Look-ups in named tables: a row name and a column name give one cell, copied from the table.

Vom
|  | Gifuz | Gozum | Ror | Nosili | Lov | Dil | Liv | Res | Rir | Fafutub |
|---|---|---|---|---|---|---|---|---|---|---|
| Rutide | 96 | 106 | 145 | 165 | 137 | 142 | 149 | 134 | 112 | 184 |
| Remod | 219 | 144 | 117 | 106 | 141 | 162 | 80 | 120 | 94 | 69 |
| Viretaz | 178 | 170 | 159 | 146 | 167 | 91 | 133 | 118 | 181 | 40 |
| Kaseb | 105 | 206 | 64 | 170 | 242 | 125 | 140 | 139 | 127 | 175 |
| Tabobo | 214 | 233 | 29 | 118 | 238 | 198 | 48 | 120 | 6 | 168 |

What is the Fafutub of Rutide in Vom? 184
What is the Res of Tabobo in Vom? 120
What is the Gifuz of Tabobo in Vom? 214
What is the Dil of Kaseb in Vom? 125
What is the Nosili of Remod in Vom? 106
What is the Ror of Tabobo in Vom? 29
What is the Lov of Rutide in Vom? 137
What is the Lov of Tabobo in Vom? 238
What is the Rir of Kaseb in Vom? 127

Gugi.csv
,Zabuz,Bib,Gis,Ked,Zus
Kar,46931,92438,30256,-24732,14188
Getuke,27041,19128,-38996,73601,55473
Sur,-11988,-45327,1883,42630,43856
Vus,2686,1269,52708,-27762,22401
Poko,41234,4187,73588,-19881,14670
Fogib,5211,-51678,-11342,72349,48676

Bib of Sur = -45327
Zabuz of Getuke = 27041
Zabuz of Fogib = 5211
Zus of Getuke = 55473
Bib of Fogib = -51678
Gis of Sur = 1883
Ked of Sur = 42630
Bib of Poko = 4187
Gis of Vus = 52708
Gis of Poko = 73588
Gis of Fogib = -11342
Bib of Vus = 1269

Nivef:
	Fid	Rom	Gulekem	Tufite
Nugos	704	539	244	674
Radukup	603	454	392	616
Ruzilu	287	363	681	476
Modepu	694	554	339	518
Tum	296	472	618	375
Megogi	550	371	303	639
Mevu	545	471	669	301
Bisedun	386	322	620	670
Vus	272	576	269	765
Vutaf	629	600	351	394
Zevisa	443	578	352	579
Saguzo	649	655	319	321
Kib	408	600	426	469
Zuribov	653	487	378	595

Gulekem of Bisedun = 620
Gulekem of Tum = 618
Tufite of Bisedun = 670
Tufite of Radukup = 616
Tufite of Mevu = 301
Gulekem of Vus = 269
Fid of Kib = 408
Fid of Megogi = 550
Rom of Modepu = 554
Fid of Modepu = 694
Rom of Vus = 576
Rom of Nugos = 539
Gulekem of Radukup = 392
Tufite of Modepu = 518
Rom of Zevisa = 578
Rom of Vutaf = 600
Rom of Mevu = 471
Fid of Vutaf = 629

Nuvugi:
         Gobo  Div  Kiv
Zav       562  423  333
Nitap     548  345  401
Fisozu    702  636  188
Lumipun   537  765  631
Guzesu    212  607  844
Bupub     400  425  416

Bupub, Gobo: 400
Zav, Kiv: 333
Fisozu, Div: 636
Bupub, Div: 425
Zav, Div: 423
Guzesu, Gobo: 212
Lumipun, Kiv: 631
Nitap, Gobo: 548
Lumipun, Gobo: 537
Zav, Gobo: 562
Lumipun, Div: 765
Fisozu, Gobo: 702
Nitap, Kiv: 401
Which row has the largest Div? Lumipun

Table Keze
,Pokitav,Ridug,Zutepuz,Lipiz
Buzurur,0.17,0.27,-0.02,-0.15
Pilitu,0.01,0.20,0.09,-0.31
Bet,-0.01,0.12,0.12,-0.34
Komu,0.06,-0.51,0.02,0.52
Bap,0.05,0.25,0.05,-0.26
Tedifu,0.11,0.27,0.01,-0.20
Mibomo,0.03,-0.05,0.17,-0.36
Let,0.00,0.04,0.15,-0.36
Pir,-0.06,-0.59,0.08,0.39
Mituni,-0.20,-0.59,0.15,0.25

What is the Ridug of Pir in Keze?
-0.59
What is the Ridug of Mibomo in Keze?
-0.05
What is the Lipiz of Bap in Keze?
-0.26
What is the Zutepuz of Pilitu in Keze?
0.09
What is the Pokitav of Tedifu in Keze?
0.11
What is the Lipiz of Mibomo in Keze?
-0.36
What is the Lipiz of Let in Keze?
-0.36
What is the Zutepuz of Pir in Keze?
0.08
What is the Zutepuz of Mituni in Keze?
0.15

Table Lem
|  | Dozubo | Dip | Nidizug | Zota | Tatadur | Dukoge |
|---|---|---|---|---|---|---|
| Rar | 411 | 323 | 485 | 314 | 349 | 303 |
| Puzilu | 359 | 495 | 514 | 753 | 331 | 516 |
| Mobe | 441 | 362 | 733 | 572 | 627 | 295 |
| Zonate | 399 | 470 | 228 | 128 | 676 | 488 |
| Silapap | 547 | 396 | 517 | 489 | 194 | 652 |
| Duvam | 680 | 537 | 428 | 264 | 696 | 558 |
| Nav | 95 | 515 | 439 | 311 | 366 | 325 |
| Sos | 335 | 248 | 347 | 587 | 395 | 551 |
| Noko | 636 | 633 | 560 | 630 | 308 | 238 |
| Tomifiv | 674 | 267 | 494 | 355 | 392 | 762 |
| Laza | 215 | 386 | 677 | 618 | 257 | 711 |

Tomifiv, Zota -> 355
Sos, Zota -> 587
Puzilu, Nidizug -> 514
Nav, Dozubo -> 95
Tomifiv, Nidizug -> 494
Duvam, Dozubo -> 680
Duvam, Zota -> 264
Noko, Dukoge -> 238

Ruzufam:
       Vam  Tekir  Nid  Bol  Gavapot
Zub    145     65   38   51      179
Gir     74     95   88  132      196
Lokof  175    128  116  112       60
Mapa    41    133   52   57       96

Bol of Zub = 51
Gavapot of Gir = 196
Tekir of Gir = 95
Gavapot of Zub = 179
Tekir of Mapa = 133
Nid of Lokof = 116
Vam of Mapa = 41
Vam of Gir = 74
Vam of Zub = 145
Gavapot of Mapa = 96
Nid of Gir = 88
Bol of Mapa = 57
Tekir of Zub = 65
Bol of Lokof = 112
Row with the largest Bol: Gir

Nofeped
|  | Suri | Zuse | Keduled |
|---|---|---|---|
| Gumi | -0.1 | -0.2 | 0.2 |
| Vapep | -0.3 | 0.1 | 0.4 |
| Bese | 0.3 | 0.0 | -0.2 |
| Kituvo | -0.2 | 0.3 | 0.6 |
| Guza | -0.1 | 0.0 | 0.4 |
| Viro | 0.1 | -0.2 | -0.9 |

Bese, Suri: 0.3
Gumi, Zuse: -0.2
Viro, Zuse: -0.2
Gumi, Suri: -0.1
Kituvo, Keduled: 0.6
Vapep, Keduled: 0.4
Kituvo, Suri: -0.2
Gumi, Keduled: 0.2
Viro, Keduled: -0.9
Guza, Keduled: 0.4
Viro, Suri: 0.1
Vapep, Suri: -0.3
Vapep, Zuse: 0.1
Bese, Zuse: 0.0
Kituvo, Zuse: 0.3
Guza, Suri: -0.1
Guza, Zuse: 0.0
Bese, Keduled: -0.2
Which row has the largest Keduled? Kituvo

Table Kinuvik
|  | Vofebo | Bimozev | Dip |
|---|---|---|---|
| Dubi | -6.3 | 8.8 | -2.6 |
| Zef | 1.2 | -3.8 | -4.9 |
| Rovuzol | 5.0 | -5.0 | -9.2 |
| Dipok | -2.4 | -8.8 | -3.9 |

What is the Vofebo of Dipok in Kinuvik? -2.4
What is the Dip of Zef in Kinuvik? -4.9
What is the Vofebo of Dubi in Kinuvik? -6.3
What is the Vofebo of Rovuzol in Kinuvik? 5.0
What is the Bimozev of Dipok in Kinuvik? -8.8
What is the Dip of Rovuzol in Kinuvik? -9.2
What is the Bimozev of Dubi in Kinuvik? 8.8
What is the Bimozev of Zef in Kinuvik? -3.8
What is the Dip of Dubi in Kinuvik? -2.6
What is the Dip of Dipok in Kinuvik? -3.9
What is the Vofebo of Zef in Kinuvik? 1.2
What is the Bimozev of Rovuzol in Kinuvik? -5.0

